These are the activations of a small neural network, seen along a few directions. Each row is one input.
In each table, some parts of the input vary, and every possible input appears once, in random order.
Descriptions start from the smaller parts, as in this example, which fits no table here: ring(8) and (point or (values(2) and line(4)) or line(11)).
Shared parts are said once, and a part with two or three values counts as separate values.
(in the rows, 128 means zero)

Other details of the inputs shift rows strongly along three fixed directions, in all tables alike. That doesn't count.
These rows show it; all are for the same input, with only those details redrawn:
[112  86 147 171  87 151 122  97 123 123 137  90]
[ 78  95 152  99  90 108 158 130 150 126 177  99]
[ 96  96 146 126  89 136 129 125 133 132 162 105]
[119  77 172 116 185  88  79 150 124 207  69 123]
[ 98  98 146 119  96 136 123 133 131 139 161 112]
[138  85 145 199 105 172  81  97 102 144 103 102]
[145  61 173 192 174 116  68 103 107 189  33  99]
[ 81  96 146 113  73 125 159 123 147 115 185  95]

Table:
r1: [ 97 146 138  90 127 116 143 121 123 114 140 134]
r2: [133 116 128 171  86 135 180 104 153  70 144  93]
r3: [184 121 135 184 139 157  94  94 113 140  67 128]
r4: [ 95 123 138  94 143  84 128 150 143 117 138 126]
r5: [151 139 103 188 117 172 134  97 107 116 137 122]
r6: [129 105 151 138 168  82 163 128 157 134  79  91]
r7: [ 91 100 169 101 144  39 172 106 170 101 123 103]
r8: [154 119 104 105 175 113  89 169 122 174 104 172]
r9: [120 139 123  86 131 114 148 159 148 134 141 125]
r10: [129 120 103 157  80 146 162 118 146  76 174 125]
r11: [105 140 131 105 126 116 132 135 122 117 125 138]
r12: [117  98 145 174 109  90 162  74 147  79 105  88]
r13: [123 132 154 115 179 111  97 129 104 149  83 144]
r14: [157 155  86  70 150 153  71 181 113 183 149 207]
r15: [149 164 106 170 110 185  71 107  87 131 126 148]
r16: [139 141 116 163  95 163 106  86 118  98 136 135]
r17: [152 177  75  83 107 198  74 186 114 148 198 212]
r18: [155 134 139  97 176 107 110 144 133 172  88 149]
r19: [106 154 127  59 132 113 101 166 133 128 175 173]
r20: [103 130 113 145  78 140 143 106 133  72 163 105]
r21: [113 165 113  89 126 148 141 183 131 123 170 161]
r22: [ 96 128 131 113 119  95 152 120 148 106 136 109]
r23: [146 145 133  93 158 120 124 156 142 155 122 151]
r24: [166 149 116 196 142 180  35 107  71 151  81 150]
r25: [134 171  84  90 127 179 109 166 121 146 183 172]
r26: [106 155 117 105 108 151 112 134 125 105 175 140]
r27: [110 164  95 129  58 190 122 109 119  77 201 130]
r28: [164 136 111 184 113 178  91 140 121 113 125 150]
r29: [154 104 117 183 135 134 131 111 129 112 107 124]
r30: [113  76 136 131 132  49 207  99 174 103 117  89]
r31: [140 166  98 135  75 192 126 141 134  95 198 158]
r32: [ 95 110 144  91 164  60 204 142 158 124 122 113]
r33: [164 106 135 189 114 136 127  99 130 111  84 106]
r34: [133 131 149  92 225  76 125 162 149 191  74 137]
r35: [152 127 144 134 157 111 129 104 112 156  83 109]
r36: [119 156  90  76 129 128 148 151 125 148 182 154]
r37: [103 131 125 132  68 206 100 135  93 130 176 127]
r38: [133  89 146 156 110  92 181  82 146  88 106  78]
r39: [100 121 113 112 113 106 195 132 161  95 172 105]
r40: [162 157 100 177  97 209 104 121 115 104 159 150]
r41: [ 96 100 161 106 158  93 105 152 121 192 112 110]
r42: [125 128 119 150  83 148  98 126 121  81 159 142]
r43: [125 150 109 138  77 150 163 128 131  94 172 109]
r44: [138 137 111 148  95 153  84 124 117 110 133 152]
r45: [117 113 146 163 118  90 201 106 156  94 120  71]
r46: [101  98 141 142 142  52 219 108 164 103 127  77]
r47: [113 147  89  71 129 113 143 178 131 146 181 157]
r48: [139 143 128 130 134 148 146 124 139 128 127 114]
r49: [131 147 146  87 183  86 145 159 141 173 108 130]
r50: [152 135 106 145  62 179 115 120 114  92 160 135]
r51: [163 108 113 171 172 137 116  92 114 159  70 117]
r52: [120 169 132  49 184 118  75 174 107 189 108 191]
r53: [106 120 137 164 113  94 205 111 159  84 145  79]
r54: [158 107 151 185 133 123 153  83 144 112  82  94]
r55: [107 144 152  46 169  78 182 148 148 153 120 128]
r56: [131  98 153 176 129  94 132  67 139 100  82 100]
r57: [160 100 157 184 179  97  84  76 121 151  26 123]
r58: [ 92 146 118 112  71 142 157 124 124  70 179 126]
r59: [103 145 125  68 159  94 152 188 162 143 155 142]
r60: [138 152 138  53 171 122 111 159 108 181 105 161]
r61: [122 120 121  84 176  92 142 160 126 163 103 148]
r62: [118 112 138 165  97 116 153  67 140  74 131  98]
r63: [138 150 131 142 151 157 136 129 118 133 114 136]
r64: [129 170 120  99 114 171 150 144 120 120 160 143]
r65: [169 141 116 184 113 198  98 117  87 121  92 132]
r66: [105 147 143  61 153  70 189 145 158 146 145 115]
r67: [159 133 117 169 104 160 107 113  96 124 113 116]
r68: [139 109 129 182 116 128 102  98 119  98  98 120]
r69: [162 131 102 166 138 180 117  95  89 139 101 140]
r70: [125 133 114 114  91 141 152 125 133 103 156 109]
r71: [160 143 124 167 130 181 104 137  98 128  96 139]
r72: [132 122 132 138 103 120 159 134 156  97 140 116]
r73: [133 137 123  96  94 135 156 114 135 108 164 125]
r74: [168  89 125 192 160 118 135  71 123 136  65 109]
r75: [152 127 139 136 164 123 132 111 131 152  81 110]
r76: [134 153 119  66 136 143 105 176 103 155 132 165]
r77: [113 131 154 109 185  62 178 137 158 150 110 110]
r78: [125 155 107 147  95 151 101 128 107 112 148 138]
r79: [168 133 132 214 158 167  39  99  72 147  63 138]
r80: [129 158 107  68 105 139 125 181 140 128 177 166]
r81: [138 145 137  35 201  92  99 174 129 206  96 157]
r82: [172 105 128 183 177 130 109  99 119 149  67 132]
r83: [108 143 115  75 107 113  96 171 137 120 168 171]
r84: [146 134 129 168 141 167  58 131  78 127  87 154]
r85: [117 160  96 112  74 165 150 167 147  82 216 152]
r86: [ 98 121 147  77 178  65 207 129 155 138 121 117]
r87: [ 78 114 129 119  58 163 153 121 137 109 202  86]
r88: [143 110 152 103 145  85 146 110 142 142  98 116]
r89: [115 125 142  44 164 121  34 219 115 231 131 191]
r90: [163 154 108 171 138 195  44 107  86 149  91 154]
r91: [111  93 150 139 113 136 106 127 122 152 130 110]
r92: [103 156 105 114  84 138 117 146 118 100 183 142]
r93: [115 107 158 133 184  56 109 137 125 147  77 120]
r94: [114 110 137 147 111 108 126 114 134  85 134 121]
r95: [111  90 120 145 124  84 208  91 160  96 126  75]
Q: Changing only one part turns r65 into r80. The same change can be made to r63. Which row results?
A: r40
Q: Changing only one part turns r28 into r53. The same change can be made to r33. Which row results?
A: r43
Q: Describe the family of inputs behind these rows.
A: line(5) and (point or (values(2) and line(9)))
Q: Change only the values(2) part in r86. List by row number the other rows that result.
A: r32
Q: Change only the values(2) part in r76. List by row number the other rows that result.
A: r60
Q: Change only the line(9) part in r66. List by row number the other rows that result.
A: r5, r15, r24, r35, r36, r49, r77, r79
Q: Change only the line(5) part in r84. List by row number the other rows that result.
A: r4, r42, r93, r94
